These are the activations of a small neural network, seen along a few directions. Each row is one input.
In each table, some parts of the input vary, and every possible input appears once, in random order.
Descriptions start from the smaller parts, as in this example, which fits no table here: one of 2 separate values, together with either a single point or one of 11 places along a line or (one of 4 places along a line, together with one of 5 places around a ring).
Shared parts are said once, and a part with two or three values counts as separate values.

Other details of the inputs shift rows strongly along three fixed directions, in all tables alike. That doesn't count.

A family of inputs:
x1: [-17   2  10   7  15  20  14  -7   0  -3 -22   5   6   1  15]
x2: [ 13  12  -7 -11  -8  -2   3 -12  -8  -5   6  -4   1   1 -10]
x3: [ 16   7 -16  -4 -14  -2   2  -7   4  -2   6   9  -5   8 -15]
x4: [-17  -1   6  11   7  21  22 -13  -2  -8 -19   2  18   0  11]
x5: [-23 -20   6  10 -18 -32  10   2  -3   1  15 -12  17 -21   9]
x6: [-18   0   6  11   8  20  23 -13  -2  -7 -19   1  17   1  11]
x7: [10  9  0 -9  9  5 -9  0 -6  6 -3  0 -8  3 -1]
x8: [  5 -10  25   1  31   1 -37  47  22  14  -2  -4 -30   5  10]
x9: [-18 -26   5  16 -18 -31   0  18  11   8  18  -2   1 -13   9]
x10: [-22  -2  10  13  11  18  21  -9   0  -5 -22   0  17   0  14]
x11: [ -9   2   2  16   8  20  20  -7  14  -4 -21  15   3   9   7]
x12: [-16   0  10   8  13  23  14  -6  -1  -4 -20   5   8  -1  15]
x13: [ 20  10 -15  -3  -3   2  -8  -3   4  -6   7   7 -10  14 -16]
x14: [ 19  14  -6 -15  -3  -2  -5  -7  -5  -2   5  -5  -4   1 -13]
x15: [  5 -11  24   2  29   7 -35  45  21  13  -2  -2 -28   5  12]
x16: [-25 -28  -1  10 -21 -35   4   3  -9   7  21  -8  16 -23   9]
x17: [ 12   5 -16   0  -7  -3  -2  -6   4  -7   5   7  -3  10 -16]
x18: [ 19  15 -12 -13  -5   3  -6 -12 -13   1   6   2  -3   5 -11]
x19: [ 12  11 -13 -14 -10  -1  -2 -14 -12  -5   6   0   0   2 -12]
x20: [-16 -25   5   3 -20 -38  -1  11  -3   4  24 -16  11 -24   6]
x21: [ 21  15 -14  -5  -6   4  -1  -7   6  -2   0  10 -10  12 -16]
x22: [-16   2   9   7  13  21  14  -7  -1  -3 -19   4   7   1  15]
x23: [-15 -22  -1   2 -24 -36  -2   5  -9   2  24 -16  14 -18   0]
x24: [ 10  -1  28 -13  33   7 -40  40   5  23  -3 -10 -31  -1  15]
x25: [ 16  13  -8 -15  -3  -1  -7  -8  -9  -3   3  -7  -2   4 -14]
x26: [  9   9  -7 -12  -6  -4  -6  -7 -10  -2   5  -2  -4   0  -9]
x27: [ 14   5 -11   0 -12  -2   1  -3   6  -2   6   9  -6   6 -10]
x28: [ 20   8 -16  -6  -4   0  -9  -2   4  -5   8   7  -8  12 -19]
x29: [ 14  12  -8 -10  -9   0   3 -12  -8  -6   6  -3   3   1 -10]
x30: [-20  -4   5  13  12  16  19 -10  -1   1 -20   7  13  -3  16]
Description of these inputs: one of 5 places around a ring, together with either one of 2 separate values or one of 4 places along a line.
Start at x17 and move only the place on the ring of 5, one step at a time. The first step leads to x28. Which rows follow, in order?
> x15, x13, x8
Change only the place on the ring of 5 in x5. List by row number the other rows that result.
> x2, x14, x20, x29

A family of inputs:
x31: [ 27  32   0 -20  14  30   4 -14  -4   0 -20   1  -6  11  -9]
x32: [  2  -3 -19   4 -28 -26  11 -17  -7   4  18   8   7  -9  -6]
x33: [ 30  -8   7  -8   6 -11 -30  37  24   3  20 -12 -19   4 -12]
x34: [ -1 -15   9   1  -7 -26 -18  22   5  23  16  -2 -13 -14  10]
x35: [ -7  11 -27  -1 -32  -2  41 -51 -22 -25   2  -1  36  -2 -15]
x36: [  1 -13  13  -3  19  -9 -41  36   1  16   8  -8 -18   1   5]
x37: [  4  11 -24  -6 -27  -8  14 -34 -24 -20  14  -5  20   2 -20]
x38: [  5  16 -27   7  -4  25  23 -39 -12 -10 -15  23  12  20 -12]
x39: [-38 -32  31  37  18  21  27  24  36  -8 -20   1  18  -7  31]
x40: [-52 -25   1  40  -8   8  48 -19   6   0 -21  22  26 -13  31]
x41: [ 30  -7  -2  -8  -9 -17 -24  29  19   1  26 -12 -13   3 -19]
x42: [ 29  20  -6 -19  -5  -1  -9  -5  -6   8   4   0 -12   3 -13]
x43: [  3   3 -25  -1 -20  -9   2 -20 -13  -6  11  13   4   6 -15]
x44: [ -5 -20  13  -1  -9 -38 -16  25   2  19  22 -12  -7 -24  10]
x45: [-19 -21 -17   7 -40 -46   1  -9 -21  -9  37 -11  22 -16  -9]
x46: [ 18   0  -3 -11   8  -9 -31  19   0  17  12   5 -26   5  -5]
x47: [  5  -7  12  -1  17  -3 -26  29  10  24   3   6 -27  -3  12]
x48: [ 22  23  -8 -13  18  31 -11  -5   0   4 -17  19 -22  21  -6]
x49: [-26 -30  -5  14 -17 -37  -2   4 -11  -1  24 -12  20 -17   3]
x50: [-10  -7   5  -1  -5 -10   5  -2  -9  -1   5 -16  13 -10   3]
x51: [ 30  28  -9  -6  11  20   2  -5  21 -17 -15   5 -14  28 -24]
x52: [ 12  17 -10 -14   3  15  -1 -18 -13 -12  -5  -4   3   9 -14]
x53: [-43 -20  31  36  17  13  28  18  37 -13 -29   2   9   1  27]
x54: [ -6   8 -26  10  -1  17  21 -35 -13 -16 -10  15  21  13 -10]
x55: [ 25  30 -23   0  -9  16  22 -27  14 -24 -13  10   2  29 -31]
x56: [ 19  10  -4 -19  -1  -8 -13  -2 -11  -2  13 -16  -2  -1 -14]
x57: [  1  -7  23 -16   4 -17 -21  26  -1  10  10 -23 -10 -15   8]
x58: [ -3  -9 -11  -1 -13 -21 -10  -2 -13  -1  19  -9   9  -3 -10]
x59: [ 22   5  14 -23   7 -15 -30  25   1  16  13 -17 -21 -10  -3]
x60: [ -7 -18  10   1  -1 -22 -26  29   2  17  17   1 -20  -8  11]
x61: [  5  -5   4 -16 -18 -32 -18  11 -14   1  29 -24  -2 -14  -7]
x62: [-29  -3  40  12  35  38  20  11  14   4 -41  -1   5  -8  38]
x63: [-25  -9  30  23  29  24  14  22  38  -9 -36   3  -4   9  20]
x64: [ 30  36   4 -25  19  36  -1 -11  -1  -2 -24   3 -13  12  -8]
x65: [-13 -15  -2  13  -8 -13   3   5   3  16   6  10  -3  -9  11]
x66: [ -2  12 -31   7 -21   9  26 -41 -16 -17  -1  22  16  13 -14]
x67: [ 25  31   9 -25  19  29  -6  -5  -4  -4 -16  -8 -11  11  -4]
x68: [-26  -7  40  14  34  30  11  20  17  10 -35   4  -3  -8  40]
x69: [  9  -3  -9  -8 -25 -31 -12   3  -6  11  23   1 -11 -11  -6]
x70: [-26 -21 -15  18 -48 -43  26 -19 -10   1  26   5  22 -23   5]
x71: [-13   9  36   3  50  53  13   8  13   4 -49  -4   2   5  29]
x72: [  0 -13  17  -9  11 -15 -32  28  -3  11  13 -22  -9  -8   3]
x73: [-22  -9  13  20  34  31   6   6   9   5 -29  16   1   7  22]
x74: [ 23  31 -21 -14 -13  16  21 -38 -12  -9 -10  12   4   8 -16]
x75: [-28 -27  -1  12 -16 -29  -2   5  -9  -2  17  -9  16 -15   5]
x76: [ 16   2   2 -15  15  -1 -41  23  -4   7   8  -3 -24   8  -7]
x77: [ 24  24   1 -22  14  18  -3  -9  -6  -2  -9  -8  -4   7  -9]
x78: [-61 -39  -1  46 -15 -10  46 -14   2   2  -9  16  36 -16  31]
x79: [ -6   9 -32  12 -35  -1  38 -45 -13 -10   3  23  18   2  -8]
x80: [ 21  14  -3 -18  13   8 -20  -1 -10  -2   3 -11  -7   8 -14]
x81: [ 43  28  -5 -14  21  48  -4   0  23 -15 -18  10 -16  28 -21]
x82: [-11 -18   3   2  -5 -24 -27  21  -7   5  22  -7  -4  -7   3]
What is each input in this table made of?
> one of 4 places along a line, together with either one of 2 separate values or one of 11 places around a ring
Changing only the place on the line of 4 turns x59 into x64. The same change can be made to x56. Which row results?
> x35
Changing only the place on the line of 4 turns x63 into x55. The same change can be made to x43. Which row results?
> x38
Start at x31 and move only the place on the ring of 11, one step at a time. The first step leads to x71. Which rows follow, in order?
> x50, x72, x58, x36, x38, x78, x65, x34, x42
Change only the choice among 2 separate values in x51. List by row number the other rows that result.
> x33
Which other rows agree with x61 in the place on the line of 4? List them by row number.
> x37, x39, x45, x53, x60, x62, x66, x67, x68, x70, x79, x82
